A small network was shown many inputs. Here are its activations along a few directions, one row for each input.
In each table, some parts of the input vary, and every possible input appears once, in random order.
A made-up example of a description, with smaller parts first: one of 5 places around a ring, together with either a single point or one of 9 places around a ring or (one of 2 separate values, together with one of 6 places along a line).
Shared parts are said once, and a part with two or three values counts as separate values.

Other details of the inputs vary at random and push rows far along two fixed directions, the same in every table; ignore that.

Table:
x1: [ 62  27 -15  56 -19  11  51 -15  55 -29  45  40  12]
x2: [-43 -29 -34 -79  30 -62 -94  48   7  57 -74  -7  28]
x3: [ 55  46  58  37  -6  13  26  17  68 -21 106   6  -2]
x4: [-57 -28 -42   3 -17  29  -9   5 -35   8 -78  12 -13]
x5: [-58 -29 -20 -11  -8  -7 -44 -32 -16  -3 -39 -34  33]
x6: [ 32  22  -5  16  41 -56  51  35  17  43  33  22  12]
x7: [-38  -1  28 -34 -28  13   5   7 -71   2 -19 -34 -16]
x8: [ 13   5  62 -25   6  64 -26 -45  -9 -11  -2 -39  26]
x9: [ 14   4 -12  21 -33  90  19 -35   2 -42 -44   6  15]
x10: [ 57  59  63  34  -9  13  39  20  60 -11 104  -2   7]
x11: [ 21  20 -52  58  -6 -45  47  15  44  -1  37  40  17]
x12: [ 10   5 -32  26  -3 -41  43  46 -16   9  36  45 -59]
x13: [ -26   -3  -44   23   -7 -124   10   39  -12   -6   58    4  -44]
x14: [-19  15 -19  46  -8 -68   1  22  42   1  55   0  26]
x15: [-37 -20   3 -40   1  -3 -26 -15 -67   1 -27 -46 -17]
x16: [-19 -23  -3   4  37  35 -24  -2  41  31 -53   9  15]
x17: [-86 -55 -28 -22  36 -66 -76  -3 -15  40 -49 -33  14]
x18: [ 12  10  70 -31   3  60  -9 -38 -15  -6  -9 -44  42]
x19: [ 30 -15  13 -10   9  73  -5 -61   6 -23 -41  11   9]
x20: [-49 -31  28 -27  33   3 -60  -8  13  20 -30 -28   3]
x21: [ 38  25  13 -44 -83  69 -26   1 -15 -51 -31  11   8]
x22: [ 42  15 -34  32   6 -41  53  28   2  -8  52  37 -42]
x23: [ 38 -14  17 -19  18  79  -2 -55  -7 -14 -31   6   6]
x24: [ 15 -10  41 -26  -7  60 -27 -60 -18 -33   1 -31  12]
x25: [-15 -27 -37   4  -2  24  -4 -18 -17  -9 -58   6 -10]
x26: [ 25  17  57 -27 -18  57  12 -48 -24 -23   6 -41  37]
x27: [-77 -55 -14 -36  49 -70 -76  -6 -23  38 -42 -29  -2]
x28: [ 26  35 -12  25 -17 -35  83  55 -20  14  41  35 -34]
x29: [-14   3  31  11 -71  77  -9 -29 -17 -56  -9 -16 -11]
x30: [ 10  -2   6  19 -45  96  16 -24  -6 -36 -41  21 -15]
x31: [ 66  52  35  30 -30  -6  49 -12  22 -36 104  -2   7]
x32: [ -27   -3  -59   12   18 -102   39   73  -41   52   18   35  -61]
x33: [-26 -35   3 -20  58  21 -36  -3  23  39 -62   8  -2]
x34: [ 19  -2  19   4 -32  92  15 -27 -15 -38 -34  25 -31]
x35: [ -12   -2  -17   16   35 -120   -8   41   13   29   76    3  -17]
x36: [-89 -52 -23 -43   8 -52 -52  21 -83  27 -39 -26 -52]
x37: [ 38   0  47  -7  34  98  -3 -22  38   5 -18  10   7]
x38: [ 37   4  29 -29  13  74  27 -45 -22   2 -41  -9  31]
x39: [-59 -46 -22 -32  25 -63 -54 -20 -31  15 -27 -25  -5]
x40: [  9  -2  27   5 -36  60 -19 -62  12 -47  -2 -25  31]
x41: [ 35  14 -29  16  29 -57  45  17   5  27  40  27 -10]
x42: [ 60  46  -4  75 -16  22  54   3  80 -24  56  44  33]
x43: [-57 -43 -25 -37  17 -51 -42   2 -65  11 -23 -34 -34]
x44: [ 19 -12  15   9  11  82 -16 -47  32 -10 -48   8  31]
x45: [ -39    1  -24   37   20 -109  -10   58   55   36   56    3   -3]
x46: [  8 -26   3 -18  52  24 -22 -19   0  25 -34   8   2]
x47: [-21   0  10   5 -54  69 -15 -42 -16 -55 -26 -34  20]
x48: [ -1 -27  -1  -9  43  18 -25 -25  13  15 -44  14   5]
x49: [77 41 22 34 17 16 53  2 42  1 58 30  8]
x50: [ 56  65  71  28 -12   9  55  27  54  -7  97  -8  24]
x51: [ -3  -5  27 -29  54  32   7  12   6  55 -46  -7  21]
x52: [-52 -19  12 -37 -17   7 -24   1 -75   7 -28 -34 -33]
x53: [-61 -32   4 -25 -24   2 -39  -8 -53 -14 -35 -19 -38]
x54: [ 46  28 -43 -19 -29 -84 -11  35  26  -7  35  28  24]
x55: [-36 -28 -38 -39  38 -37  11  18 -69  46 -66 -12 -15]
x56: [ 54  23   3 -47 -66  59 -28 -15  -6 -58 -31  -1  24]
x57: [ 11  26 -25  61  15 -27  36  46  82  24  36  40  17]
x58: [ -77   -3  -62   37  -35 -117    6   66  -21   12   33    6  -31]
x59: [ 26  53  32  65 -35  14  29  19  89 -29  85   6  32]
x60: [ 31   1  14 -19  -1  85  19 -36 -36 -17 -40  -6 -10]
x61: [68 45 35 32 23 30 54 23 62 15 58 30  3]
x62: [  -2   -7  -68   31   19 -104   35   44   -1   13   27   41  -49]
x63: [ -19   17  -28    5   -1 -124   42   55  -40   20   59  -16  -23]
x64: [ 48  14  22 -54 -28  55 -58 -21  24 -26 -39  -1  55]
x65: [-91 -54 -51 -23   4 -64 -55   1 -53  14 -56 -37 -17]
Each input here is: one of 5 places along a line, together with either a single point or (one of 2 separate values, together with one of 6 places along a line).
Question: Changing only the place on the line of 5 turns x65 into x17. The same change can be made to x62. Which row results?
Answer: x48
Question: Changing only the place on the line of 5 turns x43 into x24. The same change can be made to x47. Which row results?
Answer: x5
Question: Which other rows agree with x59 in the place on the line of 5? List them by row number.
Answer: x2, x3, x10, x16, x20, x33, x37, x45, x50, x51, x57, x61
Question: Which other rows does x52 become when the place on the line of 6 takes its other values? List them by row number.
Answer: x7, x29, x36, x53, x58
Question: Which other rows does x18 become when the choice among 2 separate values takes its other values? List them by row number.
Answer: x6

Table:
x66: [ 13  -2  12 -13   8  43  -3 -13   1  -2 -23  -2   6]
x67: [ 13  -2   6  -8   6  42  -5 -15   4  -2 -26   0  12]
x68: [  0  -4  28  -6  12  38  -6 -21   3   2 -12 -13  14]
x69: [ -1  10  -7   8 -17 -29   3  17   4  -5  28   2  -5]
x70: [ 13  10  -1   2   2 -30  14  14   0   6  24   6  -6]
x71: [ -1   5  -9  15  -8 -23  22  13  -9  -4  24   7 -23]
x72: [ -5   7  -3  13 -10 -29  18  11 -10  -7  31  -4 -13]
x73: [ 14   8  -1   6  14 -26  13  12   7  10  26   5  -4]
x74: [ -2   7   1  18   8 -24   3  15  27  10  25   4   4]
x75: [  6  -3  14  -9   2  35 -20 -19  10 -10 -17  -8  16]
x76: [-100  -69  -36  -74   50  -53  -82    4  -64   62 -104  -38    1]
x77: [  8  -4   9 -12  -9  33 -13 -20   3 -13 -22  -2  14]
x78: [  3  -6  10   1   9  42  -6 -22  14   1 -25   2  14]
x79: [  0   6 -15  16  -9 -20  23  18  -7  -5  18   9 -21]
x80: [ 12   0   7 -12  -5  39  -4 -13  -4  -7 -29   1  10]
x81: [ 13   9 -17   9  -3 -27  12  14  12   3  13  16   1]
x82: [  6   0  20 -15   3  34 -14 -19   4  -6 -12 -15  15]
x83: [ 14   7 -18  13   9 -24  11  11  20   7  15  15   3]
x84: [ 14  10 -11   4   1 -23  18  21   5   6  14  15  -7]
x85: [-102  -66  -73  -42   45 -112  -61   32  -56   65  -70  -12  -18]
x86: [ 12  -1  18 -18  -2  37  -3 -16  -9  -5 -20  -3   3]
x87: [ -1   8   2  15  12 -24   8  13  22  11  26   3   4]
x88: [  5  -2  15 -14 -11  38  -2 -17 -19 -11 -16  -4  -5]
x89: [  5  -5  16  -3  13  46   0 -14   6   3 -24   1   6]
x90: [ 13  -3  17 -14  10  40  -4 -18  -2  -1 -18  -4   4]
x91: [ -2   1  18 -15 -17  33 -11 -17 -14 -15 -11 -14   6]
x92: [  5  -1   9 -13 -12  41   0 -12 -17 -12 -22  -2  -3]
x93: [  7   9 -19  13 -10 -22  17  18  -2   0  14  16  -9]
x94: [ 10   4 -14  13   7 -26   5  10  23   3  19  12   4]
x95: [ -9  -5  11  -1 -20  34 -13 -21  -9 -25 -14 -12   0]
x96: [  6   5   0  16  18 -19  18  14  16  16  21  14  -7]
x97: [  6  11  -4   4  -8 -31   1  18  14   1  24   3   3]
x98: [ -2  -6  19   0   6  38 -17 -20  16  -4 -17  -5  16]
x99: [  2   2  -9  22  11 -23   8   9  28   9  18  15   4]
x100: [  4  -3   3  -8 -16  37  -6 -20 -10 -15 -23  -1   5]
x101: [  6  -1  15 -13 -10  31 -19 -17   3 -14 -19  -7  14]
x102: [-11  -3  15  -4 -23  35 -13 -18 -10 -21 -11 -19   0]
x103: [ -2   5 -21  21 -13 -24  18  10   0  -8  17  10 -13]
x104: [  7   6 -11  22  15 -17  18  16  22  15  12  18   0]
x105: [  0   8 -11  12 -15 -30   2  14   5  -8  24   8  -5]
x106: [  4  -1  19 -15 -11  35  -4 -19 -23 -11 -12 -11  -1]
x107: [  5  -1  18 -13  -1  35 -20 -17   9  -7 -13 -14  16]
x108: [ -5   2 -17  21 -15 -26  12   9   3 -11  21   8 -12]
x109: [ 10   9   0   5  12 -28  11  12  10   8  29   0   2]
x110: [  6   6   4  16  18 -23  16  11  13  16  25   7  -4]
x111: [ -8   8  -6  14 -14 -28  12  13  -4  -9  29  -3 -12]
x112: [ -2  -4   3   0 -16  42   2 -17 -16 -17 -24  -4  -4]
x113: [  3  10  -2   5  -9 -30  14  13  -8  -2  30   0  -7]
x114: [ -1   6  -4  15  -8 -27  19  11 -13  -4  28   0 -20]
x115: [ 10  11   1   1   0 -32  12  14   2   4  27   1   1]
Question: Describe the family of inputs behind these rows.
Answer: one of 5 places along a line, together with one of 10 places around a ring
Question: Changing only the place on the line of 5 turns x106 into x114. The same change can be made to x93. Which row results?
Answer: x112
Question: Changing only the place on the line of 5 turns x92 into x84. The same change can be made to x88. Which row results?
Answer: x86
Question: Which other rows does x74 become when the place on the ring of 10 takes its other values? List them by row number.
Answer: x68, x78, x87, x89, x96, x98, x99, x104, x110
Question: A walk changes only the place on the ring of 10. It starts at x73 and steps to x90. List the rest of the walk in order.
Answer: x66, x67, x83, x94, x75, x107, x82, x109

Table:
x116: [ 46  46   9   4 -62 -32  60  36 -34 -34  78   4 -29]
x117: [ -5 -10 -22 -36  89 -98 -13  37   3  83  -8   7  10]
x118: [-45 -20 -16 -14  70 -88 -10  46 -11  72   1  -9 -13]
x119: [ -42  -49   -8  -51   37   31  -87  -33   11   36 -103  -21   51]
x120: [ 32  37 -16  42 -81 -34  30  20  17 -60  69  13 -13]
x121: [ -71  -28  -60   12    0 -100  -35   29  -20    9    0   -5  -14]
x122: [ 39   7  45   3 -15 106 -28 -47  61 -32 -23  -5  49]
x123: [ 21   8  46  12 -16 108 -27 -45  50 -36 -22 -10  40]
x124: [ 28  32  20  31  -7 -31  53  14   2  -6  87   1 -26]
x125: [ 25  38 -14  49 -65 -28  27  10  25 -56  79  17  -8]
x126: [ 24  10  62 -14 -27  97  15 -49 -42 -37  -2 -35   0]
x127: [-27 -43  24 -75  71  35 -61 -27 -32  60 -91 -29  29]
x128: [ 68  19 -54  53  12  15 116  34  -1  10   5  88 -57]
x129: [ 14  27   2  64 -30 -30  23  12  57 -34  69  20   4]
x130: [ -43  -14  -34  -29    3 -103   -6   46  -73   24    8   -9  -51]
x131: [ 53  15 -84  77 -17  12  89  31  38 -13  -6  99 -35]
x132: [ 18   4  79 -11  -1 101  16 -47 -13 -26  -3 -24   8]
x133: [-65 -35 -24 -64 -51  26 -73 -24 -69 -25 -90 -35   6]
x134: [ 36  37  14  22 -30 -33  54  19 -18 -26  82   4 -30]
x135: [-30 -21 -20 -25  75 -89 -17  45  -2  78   3   1  -5]
x136: [ 21  16  75 -10   8 106  11 -49   0 -11  -9 -30  11]
x137: [-80 -55  -4 -35  22  31 -79 -37  -9  23 -97 -37  20]
x138: [ 57  14  39 -10   4  98 -27 -49  69 -27 -29   3  70]
x139: [ -75  -35  -58    5   13 -100  -32   26   -8   26    1   -9  -15]
Question: Changing only one part turns x126 into x121. The same change can be made to x127. Which row results?
Answer: x119
Question: Describe the family of inputs behind these rows.
Answer: one of 2 separate values, together with either a single point or one of 11 places along a line

Table:
x140: [-4  1 11  2 -2 13  1 -4 -2 -4  1 -7 -2]
x141: [  1   1  11  -5  -8  10   0  -5 -12  -6   4  -8  -5]
x142: [ -2   4   4  -5 -18   8  -6  -3  -6 -12  -1  -6  -1]
x143: [  8  19 -13  19 -14 -55  23  32   7  -2  47  10 -14]
x144: [  8  16  -9  24   5 -51  29  24   8   6  51  10 -15]
x145: [  7  -5 -21  10  -7  21  12  -7  -3  -9 -22  18  -8]
x146: [  6  -3 -16   9  -8  22  14  -3  -5  -6 -22  19  -9]
x147: [11  2  2 -5  4 11 -9 -3 17  1 -9  6 14]
x148: [ 1 -1 14  1  6 13  3 -6 -3  1  2 -6  0]
x149: [ 7  1 12 -4 10 13  1 -5  3  6 -1 -2  5]
x150: [-2 -1 12  3  3 14  2 -4  2  0 -1 -5  1]
x151: [  1   3   0  -6 -21   5  -9  -4  -5 -15  -2  -3   7]
x152: [ 2  0  5  2  4 13 -5 -6 14  0 -6  3 10]
x153: [-6  1  7  4 -4 14 -2 -4  1 -5  0 -5  0]
x154: [ 13   2  11 -10  13  11   2  -7   2   6  -2  -1   6]
x155: [ 8 -1 -1  1  5 10 -8 -9 17 -2 -7  3 14]
x156: [12  2 11 -7 10 12  0 -4  4  6 -3  0  7]
x157: [  6   5   7 -12 -14   6  -2  -3 -16 -10   2  -8   1]
x158: [  0  -3   1   8   3  12  -5 -11  14  -3  -5  -1   9]
x159: [ -1   0  -2   0 -18   5  -9 -10  -1 -17  -2  -5   3]
x160: [ 6  0 13 -2 11 12  5 -9 -1  5  1 -5  2]
x161: [ -2   2   2  -2 -19   6  -8  -6  -3 -14  -2  -4   2]
x162: [ 11  -1  -9   2  -2  22  20  -1 -16  -1 -17  15 -15]
x163: [ -5  -2   1   9  -4  11  -6 -11   7 -10  -1  -4   4]
x164: [ 18   3  10 -13  13  10  -1  -5   4   6  -3   1   8]
x165: [-6  0  7  1 -9 12 -4 -3 -2 -9  1 -5 -1]
x166: [  9  16 -10  26   6 -48  27  30  22  12  45  14  -8]
x167: [-52 -40 -21 -38  47 -36 -37   3 -34  47 -53 -17  -3]
x168: [  4  -2   0   4   5  12  -7 -10  17  -2  -6   2  12]
x169: [  2   0  11  -7  -5   8   2  -9 -13  -6   5  -8  -5]
x170: [ -5  -1   3   2 -14   9  -6  -7   0 -11   0  -3   1]
x171: [ 14  19 -15  10 -10 -59  24  28  -2  -1  49   9 -11]
x172: [ -6  -1   4   4 -10  10  -6  -7   1 -11   0  -3   1]
x173: [ 7  1  4 -1  4 11 -7 -5 15  1 -7  4 12]
x174: [  3   5   5 -11 -17   6  -3  -1 -11 -12   0  -7   2]
x175: [ 7  2  6 -4  5 13 -5 -2 12  3 -6  2 10]
x176: [ -58  -31  -49  -14   48 -105  -21   45  -16   61  -17    0  -14]
x177: [ 4  1 13  0  8 14  3 -6  0  5  0 -5  2]
x178: [ 10  18 -12  17 -10 -56  23  29   1   0  48   9 -15]
x179: [-4 -3  6  8 -1 13 -3 -8  8 -4 -3 -1  5]
x180: [-4 -1  9  5  0 14 -1 -4  5 -1 -1 -3  3]
x181: [-65 -47 -31 -24  35 -38 -46   1 -25  36 -57 -17  -1]
x182: [-1  1  8  3  3 15 -1 -4  8  2 -3 -2  5]
x183: [  5   4  10 -10 -10   6   1  -8 -16  -9   3  -9  -4]
x184: [  3   1  -5  -4 -20   4 -10  -8  -2 -18  -3  -4   8]
x185: [ 13   0  -2  -3   5  10 -11  -7  19  -1  -9   5  16]
x186: [  8  19 -20  16 -18 -56  18  33   8  -3  45  12  -8]
x187: [  1   0  12  -5  -1   9   3  -9 -12  -6   5  -8  -5]
x188: [ 17   4  10 -11  10  11  -3  -2   6   6  -5   1   9]
x189: [-67 -46 -34 -27  26 -41 -49   2 -33  29 -55 -19  -5]
x190: [ 13  -2  -9   0   1  21  22  -5 -18  -1 -16  14 -15]
x191: [ 13   4   8 -10   8  12  -4   0  11   5  -7   2  10]
x192: [ -4   1   6  -1 -13  11  -4  -3  -3  -9   1  -5  -2]
x193: [-1  1 12  1  1 13  2 -6 -7 -2  3 -7 -3]
x194: [ -3   1   9  -3 -11  10  -1  -3  -7  -8   2  -7  -4]
x195: [ 3  1  7  0  5 14 -3 -3 11  3 -4  0  8]
x196: [ 18  18 -17  17   7 -50  16  34  29  13  38  22   0]
x197: [ -3  -3  -1   3 -13   8  -8 -10   2 -14   0  -4   2]
x198: [-4  1 10 -1 -6 11  0 -3 -5 -8  2 -7 -3]
x199: [ -1   0  12  -2  -4  11   1  -5 -10  -6   4  -8  -4]
x200: [  8  -1 -11   4  -4  23  19   1 -11  -3 -20  15 -14]
x201: [-6  0  5  7 -5 12 -5 -8  4 -7 -1 -3  2]
x202: [  6  -1 -14   6  -7  23  16   0  -8  -4 -20  17 -12]
x203: [ 15  17 -12  19   9 -51  23  33  24  14  41  18  -4]
x204: [-1 -1  5  6  2 13 -3 -7 12  0 -4  0  8]
x205: [  2  -1  14  -1   8  12   6 -10  -4   1   3  -6  -1]
Question: Describe the family of inputs behind these rows.
Answer: one of 6 places along a line, together with either a single point or one of 10 places along a line
Question: Changing only the place on the line of 6 turns x153 into x201. The same change can be made to x182. Which row results?
Answer: x204
Question: Changing only the place on the line of 6 turns x173 into x154. The same change can be made to x179. Which row results?
Answer: x205
Question: A walk changes only the place on the line of 6. It starts at x167 and steps to x149. List the rest of the walk in order.
Answer: x176, x195, x152, x168
Question: Which other rows does x155 become when the place on the line of 10 takes its other values? List them by row number.
Answer: x158, x159, x163, x168, x181, x184, x185, x189, x197
